[[15, -3, -5, -21, -10, 24, 41], [-9, -10, -25, -4, 5, 16, 18], [-24, -4, -17, 14, 31, -5, 1]] ==> 18
[[-29, -29, 23, -6, -33, -30], [-30, -7, 14, -3, -40, -11]] ==> -30
[[-24, -39, 24, 0, -51], [40, -14, 7, -41, -42]] ==> -51
[[1, -31, -13, -9], [-14, 56, -9, 8]] ==> -9
[[28, 31, 37, -35, 14], [3, -21, -44, 14, -18], [15, 31, 46, 19, -26]] ==> -18
[[33, 6, -17, 49, 40, -21, 13], [53, 38, 11, -20, -27, 13, 24], [-28, -17, -50, 12, 25, 38, -53]] ==> 24
[[18, -9, -53, -4, 45], [41, 35, -11, -9, -22], [-15, 30, -13, -36, -33]] ==> -22
[[-45, -6, -36, 20], [24, 45, 26, -29]] ==> 20
---
-176.7  -226.5  -152.2    97.5   -33.8   -88.3   154.1
 107.1   104.7   155.3  -177.8  -126.9   150.0   217.7
=> -177.8

-110.0   188.9  -206.4    25.7     1.1   200.6   -54.5
 120.6   -29.7   139.0    79.4   117.4  -143.1   -85.9
  -4.2    69.9   -12.3    76.3    15.9   -28.2   -80.6
=> 76.3

-13.95   13.32   -9.88   -3.91 => -13.95

 126.546    50.272     1.507  -126.796   132.378 => 50.272

-0.024   0.104   0.000  -0.046  -0.152  -0.080
-0.110  -0.103  -0.174  -0.084  -0.123   0.214
=> -0.174

-17.7    8.4  -14.8   -9.1   15.9  -11.6
 -4.1  -15.7   -9.7  -19.2   -3.5   19.5
=> -9.7

-1.0   1.8   0.7   1.5   1.1  -1.2 => 0.7

 1.3   0.7  -1.5   0.7   1.0 => 0.7

 0.135   0.048   0.014  -0.122   0.019   0.031
 0.039  -0.060  -0.028  -0.059   0.136  -0.061
=> -0.028
---
[-3  2 16 46 17 24] 17

[39  1 42 13 50] 39

[[-26 -32   6  41  49  -3]
 [ 26 -26  31  34  36  22]] 36

[ 48  40  42  50 -39  -4] 42

[[ -4 -22 -26  21  12 -20]
 [-40 -14  11  -8  -4 -37]] 11

[ 11  -8  45 -31   2] 2

[[ -5  -3  24 -40  43 -37]
 [ 25 -43  46 -40  23  18]] 25

[ 12 -48  38  43] 12
---
[[120  99 155 120 138  73 177 121  96  96]
 [122 170 138 131 146 163 133  95 152  95]
 [ 77  67  96 168 120 197  16  88 157  86]
 [ 88 171  96 135  62 143  65 122 133  65]
 [165 121 148 120 105  55 160 122  87 119]] => 121

[[ 40  47  38  24 224  20  25  33  27  19  16  16  33  49  58]
 [ 43  37  25  20 243  28  31  30  19  12  19  31  51  59  51]
 [ 34  24  17  24 185  31  31  19  17  17  33  51  62  51  25]
 [ 32  48  43  31 167  19  22  32  30  25  18  14  23  40  53]
 [ 40  30  20  20 222  31  33  25  16  13  25  41  59  57  39]] => 30

[[6016 7379 6405 6235 6445 7088 5607 6946 5260 5050 2918 5812]
 [6016 6151 6405 8070 4745 7724 5251 6946 5294 5050 5829 6353]
 [7149 4224 6405 6570 6445 5439 5251 5422 5396 5682 5829 6353]
 [6016 5511 6073 7855 4542 6131 5251 6946 5396 5050 5829 6353]
 [6016 6151 6391 4488 6445 5389 5251 8402 5396 5050 4899 6353]
 [6016 6151 6233 6087 6445 5552 5251 6946 5874 4605 5829 7331]
 [6016 3827 6405 6235 6973 4702 5251 6508 5396 5135 5829 6353]
 [5372 4223 6405 6235 6445 5552 5905 5524 6458 5050 5829 5428]
 [6633 7719 6405 4448 6670 5552 5968 2907 5946 5869 7467 7383]
 [6016 6694 6405 6235 6445 7370 5251 5966 5396 5050 5842 6353]
 [6016 6151 6405 4450 7465 5552 5251 8720 5396 5050 2440 5864]
 [6226 5229 6405 6550 6445 5552 4638 6967 5396 4873 5829 7321]] => 5229

[[53 34 53 57 31 49 49 57 42 49 40 44 50]
 [67 30 54 52 55 26 32 73 51 39 32 30 48]
 [57 35 55 31 45 47 58 45 44 45 20 38 53]
 [66 27 56 40 30 46 59 49 26 53 52 37 46]
 [53 34 64 45 52 36 75 33 43 50 74 52 44]
 [60 33 52 47 44 49 36 40 49 47 37 51 50]
 [56 43 61 51 24 47 52 67 41 44 31 45 57]
 [70 33 58 28 59 34 40 57 55 38 17 48 55]
 [58 38 46 50 46 41 52 54 51 46 28 45 53]
 [60 37 54 42 39 56 17 30 53 36 41 43 51]
 [54 43 55 33 50 48 34 37 57 50 11 82 64]] => 43

[[  2 -37   3   1  -4   2  14  -8]
 [ -7  -9 -15   7  14  26 -28   4]
 [ -3   7 -17 -16 -12  -1 -10   3]
 [  6   0  -4  -1  -1  -5  -7  -4]
 [  4   1   3  -4  -5  -4  -2 -15]
 [  3 -20  -7   2 -27   1  -2   9]
 [  0  -8   9  15 -17   9 -25  -1]
 [ 18 -15 -11  -3  23  -7  11  -6]
 [ -4 -16   4   3 -29  11 -13   0]] => -16

[[12 46 37 25 36 29 25 56 85 68 18 44 38 63 33]
 [35 38 28 42 12 36 57 76 55 66 44 13 78 54 65]
 [21 16 18 26 43 18 48 31 66 52 16 54 46 44 62]
 [11 32 11 56 19 36 55 51 77 72 41 67 62 37 16]
 [77 70 55 74 16 85 65 42 27 17 14 42 40 53 81]
 [17 11 24 10 60 11 26 26 76 48 65 49 59 35 20]] => 11

[[ 334 -348 -509  231 -243 -257 -463]
 [-709 -724 -742 -883 -396 -164  297]
 [ 434 -462  232  -52 -894   46  141]
 [ 353 -693   88 -769 -106 -491   98]
 [ -37 -856 -130 -324  110 -149  -23]
 [-345   34 -525 -512  -62  143 -353]
 [ 139 -382 -446 -886 -160 -516 -115]
 [-659  416 -947 -106  -16 -441   37]
 [-590   34  654  -26 -346 -372  279]
 [ -75   96 -519 -398    3  -78 -535]] => 96

[[507 783 574 476 487 403 397 560 547 324 671]
 [564 583 606 479 551 534 653 541 644 712 604]
 [722 694 762 494 568 601 634 630 507 389 498]
 [573 482 431 709 623 611 507 575 658 556 563]
 [501 734 555 501 501 430 424 556 554 388 660]
 [474 514 623 561 543 616 595 566 331 657 545]
 [409 498 591 576 531 608 555 557 272 665 562]
 [562 583 607 481 551 535 654 542 644 713 604]
 [630 487 540 664 627 655 596 595 600 581 516]
 [589 489 465 691 622 618 529 579 640 559 553]
 [378 480 607 574 524 620 562 556 195 692 554]
 [584 697 618 513 533 503 507 581 550 408 597]] => 697

[[  1  16 -20  -5 -14   5 -16  21  -3  -8  -8  -1  31   4  10]
 [-22  -9 -24   8  15 -16 -14   1 -14  14  16 -12   7 -14  14]
 [-12   7  -7 -16  -8   9 -15  14 -14  -1  -7   6  13   1  -7]
 [  9 -11 -28  -2   9  -3   9 -21   0 -15  -8  -3  -9 -21   4]
 [-22  -2  17  14 -15  -8 -23  11 -14  -4  -8  13  10   8   6]
 [-29 -27   3  -3  12 -19 -11 -18 -19   5   1   5 -17 -10   0]
 [  6   6  18 -23  18   7  -3   7   7 -24 -17 -16  -2  -5  -5]
 [  3 -19 -23  10  12 -13  -7  -5   2   3  12  15 -22  -9   0]
 [-22   4   5 -29  12   2  -4  10 -14 -16 -18 -25   7   4  13]] => 4
---
[[  9  -5  -8 -12  -5  -7  -7]
 [-42  54  -2  26  39   1  22]] ans = 54, -42

[[-17 -40  31 -29  17]
 [  9  34  -8  -4  51]] ans = 51, -40

[[-15  10  25  15  -6]
 [-18   8 -15  16 -43]] ans = 25, -43

[[-25 -34 -37  47 -30 -14  24]
 [  8  19  -3  -4   2   0   4]
 [ -6  -8  -4  13  -6  -6   2]] ans = 47, -37

[-40  -7 -34 -11] ans = -7, -40

[-40 -54 -12 -50] ans = -12, -54

[ 35 -23 -55  -1] ans = 35, -55

[ 24 -20  45 -26] ans = 45, -26
---
array([ 153.37, -158.02, -186.95,   10.79,   94.79,  -30.07]) -> -186.95

array([-1.338,  1.037,  1.312,  1.457]) -> 1.312

array([ 1.324,  0.627,  1.138, -1.248, -0.300,  0.196, -0.159]) -> 1.138

array([  59.111,  157.275,   68.115,   42.459, -137.580]) -> 68.115

array([ -97.737,  -53.974,   13.876,  107.356, -197.117,   36.267,
         96.184]) -> 13.876

array([-1.60, -0.54, -0.07, -0.73,  0.56, -0.69,  1.06]) -> -0.07

array([ 0.69, -0.83, -1.93,  1.54,  1.71, -0.45, -1.65]) -> -1.93

array([-15.223,  15.905,  -6.197,   4.960]) -> -6.197
